Each row below holds a small network's activations on one record, seen along a few directions.
Here are examples, each followed by its value of one field, F.
Records without F are marked none.
The largest differences between rows may come from other fields.
In the rows, zero is written as 500.
Strong random noise was added to every row along 3 fixed directions; ignore it. To show where, here is one row again and again, with new noise each time:
[587, 437, 457, 471, 558, 506, 590, 564, 536, 577, 500, 413, 441, 517, 520, 392]
[550, 450, 526, 459, 526, 478, 489, 571, 457, 579, 474, 373, 395, 407, 547, 400]
[307, 251, 707, 351, 550, 335, 196, 519, 403, 588, 472, 523, 411, 300, 647, 714]
[571, 494, 564, 470, 441, 506, 459, 561, 343, 524, 369, 258, 357, 276, 543, 363]
[413, 347, 620, 399, 567, 385, 325, 558, 456, 615, 520, 481, 398, 375, 608, 560]

[600, 546, 373, 583, 494, 617, 593, 469, 661, 426, 442, 541, 604, 711, 486, 553]  f6
[471, 284, 410, 454, 364, 562, 520, 574, 462, 542, 506, 526, 495, 507, 536, 479]  f1
[652, 532, 524, 595, 398, 567, 523, 443, 459, 304, 307, 245, 499, 412, 463, 503]  none
[595, 316, 405, 374, 648, 367, 656, 611, 760, 623, 588, 549, 383, 728, 757, 521]  f2
[556, 453, 375, 501, 566, 393, 606, 613, 739, 641, 559, 511, 424, 635, 608, 550]  f5
[474, 341, 571, 330, 487, 342, 471, 484, 531, 478, 339, 425, 479, 497, 649, 689]  none
[614, 408, 305, 584, 395, 565, 758, 471, 477, 419, 338, 453, 569, 651, 437, 431]  f8
[378, 313, 419, 473, 719, 405, 475, 561, 783, 486, 786, 888, 725, 774, 561, 831]  f1
[520, 493, 442, 459, 641, 405, 395, 698, 740, 767, 883, 654, 315, 652, 673, 310]  f4
[382, 282, 411, 405, 618, 356, 496, 625, 621, 707, 677, 677, 513, 711, 584, 527]  f7
[535, 453, 426, 524, 711, 340, 546, 566, 702, 411, 677, 593, 559, 740, 603, 702]  f3
[344, 478, 586, 471, 634, 400, 321, 603, 470, 485, 544, 568, 560, 530, 568, 666]  f7
[599, 764, 574, 546, 438, 547, 476, 566, 430, 265, 321, 345, 484, 394, 592, 492]  f4
[450, 505, 625, 450, 515, 213, 272, 661, 408, 608, 531, 356, 349, 261, 764, 503]  f8
[591, 232, 227, 524, 529, 555, 813, 364, 666, 325, 476, 670, 715, 870, 468, 782]  f3
[404, 396, 629, 403, 395, 274, 232, 558, 263, 461, 296, 285, 342, 166, 656, 657]  f8
[403, 240, 604, 317, 488, 243, 288, 532, 555, 589, 475, 501, 320, 482, 815, 750]  f2
[549, 309, 372, 473, 365, 549, 609, 436, 420, 220, 266, 446, 582, 487, 503, 616]  f1
[585, 301, 446, 399, 430, 443, 699, 554, 567, 534, 278, 360, 375, 553, 678, 571]  f5
[632, 561, 443, 519, 501, 423, 566, 566, 503, 594, 436, 388, 357, 470, 680, 362]  f5
[568, 506, 486, 476, 667, 363, 523, 623, 730, 579, 644, 591, 453, 624, 721, 520]  f2
[603, 440, 276, 503, 586, 610, 768, 599, 686, 560, 612, 683, 496, 741, 484, 320]  f4
[410, 363, 441, 463, 345, 636, 623, 416, 395, 552, 478, 605, 492, 418, 369, 443]  none
[474, 213, 416, 398, 484, 354, 572, 603, 524, 608, 608, 605, 411, 552, 614, 570]  f3
[483, 435, 343, 576, 428, 627, 564, 555, 437, 509, 600, 671, 555, 573, 323, 407]  f7
[515, 660, 594, 522, 497, 473, 396, 527, 419, 312, 251, 325, 514, 424, 567, 613]  f6
[549, 299, 384, 409, 468, 538, 628, 556, 601, 600, 409, 464, 470, 646, 604, 472]  f6

Here are new rows. What is F for each?
[426, 446, 526, 400, 731, 217, 415, 691, 659, 794, 703, 602, 315, 619, 744, 504]  f5
[601, 332, 339, 529, 450, 497, 731, 458, 645, 473, 330, 390, 476, 685, 605, 626]  f5
[560, 638, 435, 563, 562, 469, 474, 599, 504, 398, 479, 363, 507, 525, 486, 488]  f7
[407, 394, 624, 413, 534, 407, 247, 503, 457, 384, 275, 416, 446, 340, 656, 698]  f6
[510, 626, 665, 537, 589, 384, 375, 472, 516, 289, 430, 465, 613, 478, 549, 720]  none
[532, 433, 386, 512, 662, 340, 544, 572, 719, 609, 834, 830, 571, 791, 601, 539]  f3
[427, 525, 513, 573, 515, 542, 277, 580, 442, 588, 734, 709, 378, 413, 493, 397]  f4
[525, 718, 580, 595, 578, 552, 450, 459, 495, 388, 552, 506, 638, 478, 450, 535]  none
[476, 547, 525, 519, 487, 482, 365, 527, 391, 306, 325, 351, 531, 401, 504, 640]  f7
